Each row below holds a small network's activations on one input, seen along a few directions.
In each table, some parts of the input vary, and every possible input appears once, in random order.
A made-up example of a description, with smaller parts first: ring(8) and (point or ring(9) or (values(3) and line(4))).
Shared parts are said once, and a part with two or three values counts as separate values.
In the rows, 128 means zero.

A family of inputs:
r1: 154,59,146,102,102,127,165,143,80,167,149,190
r2: 176,136,141,113,165,101,95,170,169,209,158,142
r3: 91,169,115,152,186,137,115,133,134,92,85,53
r4: 114,199,147,163,90,77,129,110,89,20,115,108
r5: 43,95,142,140,79,126,170,143,104,97,100,123
r6: 95,171,125,163,150,92,96,186,160,122,86,63
r7: 184,128,126,128,175,141,108,120,174,204,147,144
r8: 180,88,111,100,132,159,105,108,154,171,180,159
r9: 161,84,107,97,113,165,169,105,126,185,147,179
r10: 72,127,115,135,139,156,94,109,110,52,115,70
r11: 211,148,132,122,98,79,146,98,154,137,175,201
r12: 54,131,129,122,107,175,145,109,83,79,79,105
- The inputs of r2 and r6 match in every part but one. If r11 is changed in the same way as r2 into r6, which row does it become? => r4
- What is each input in this table made of? => values(2) and (point or line(5))

A family of inputs:
r13: 159,85,113,126,152,174,123,126,153,194,150,116
r14: 154,85,143,109,84,118,168,128,115,175,145,210
r15: 55,128,148,119,114,113,146,162,112,77,116,98
r16: 181,101,134,90,70,154,135,70,118,133,171,202
r17: 72,163,122,156,176,147,86,141,114,118,74,70
r18: 235,211,145,146,191,28,53,147,193,137,169,136
r19: 59,157,148,123,85,103,171,138,118,78,100,116
r20: 160,74,133,97,110,132,152,155,106,175,158,164
r21: 102,165,105,141,92,129,171,70,106,25,116,116
r22: 57,160,79,160,146,158,88,141,150,107,108,62
r23: 175,79,139,140,188,152,114,128,123,190,100,116
- What is each input in this table made of? => point or (values(2) and line(5))
- Which other rows does r22 become when the values(2) part takes its other values? List them by row number. => r13

A family of inputs:
r24: 124,93,140,152,173,171,141,131,113,184,103,126
r25: 47,187,124,177,149,130,92,130,144,57,93,13
r26: 133,113,138,94,78,142,162,100,127,128,160,160
r27: 136,111,155,96,106,122,130,146,115,153,147,150
r28: 160,127,152,117,123,93,132,146,103,114,159,162
r29: 191,172,131,150,155,110,84,117,162,128,149,141
r30: 200,147,115,132,149,107,96,128,147,142,142,113
r31: 154,151,140,128,73,109,150,79,125,95,151,187
r32: 27,181,111,153,154,103,129,140,136,68,66,38
r33: 177,141,127,123,154,82,133,139,137,153,131,135
r34: 162,148,135,109,112,84,118,134,113,116,136,176
r35: 121,90,122,118,100,137,130,168,117,169,140,150
r36: 171,134,119,129,160,138,91,151,163,147,158,125
r37: 24,161,101,132,85,134,165,115,124,14,74,70
r38: 118,96,112,104,82,162,160,112,126,137,146,159
r39: 147,111,114,152,142,150,93,142,161,180,151,109
r40: 112,83,131,122,130,176,141,136,73,162,108,151
r41: 148,102,125,161,167,190,101,120,119,172,119,103
r42: 111,66,118,105,96,191,166,83,87,138,106,150
r43: 142,113,132,106,165,107,120,148,156,160,137,140
r44: 151,127,125,111,96,109,162,94,114,90,178,175
r45: 20,150,125,139,109,106,128,149,106,43,59,53
r46: 127,102,134,119,153,132,128,138,150,184,120,124
r47: 168,167,143,142,159,86,119,127,152,137,138,164
- The inputs of r41 and r42 match in every part but one. If r36 is changed in the same way as r41 into r42, which row does it become? => r26
- What is each input in this table made of? => line(4) and (point or line(5))
- Which other rows agree with r33 in the line(4) part? List them by row number. => r24, r32, r43, r46, r47
- Which other rows agree with r34 in the line(4) part? List them by row number. => r27, r28, r35, r40, r45

A family of inputs:
r48: 104,103,158,81,76,107,187,126,104,105,126,197
r49: 213,93,110,99,106,140,141,114,144,162,180,201
r50: 208,142,144,126,136,125,101,118,152,205,156,169
r51: 65,178,126,174,148,115,113,116,154,57,112,50
r52: 115,188,121,150,166,112,63,151,176,98,115,63
r53: 175,169,132,148,195,91,80,151,163,154,126,80
r54: 84,84,124,129,124,220,173,93,78,124,82,110
r55: 213,147,141,138,212,90,83,142,148,190,134,143
r56: 64,135,145,128,62,98,170,129,73,73,107,149
r57: 154,68,139,82,84,134,165,120,97,126,178,210
r58: 71,59,102,120,134,188,119,174,124,189,113,92
r59: 69,169,93,162,92,117,139,101,124,52,108,73
- What is each input in this table made of? => values(2) or ring(10)
- Which of the alternatives is r54? => values(2)
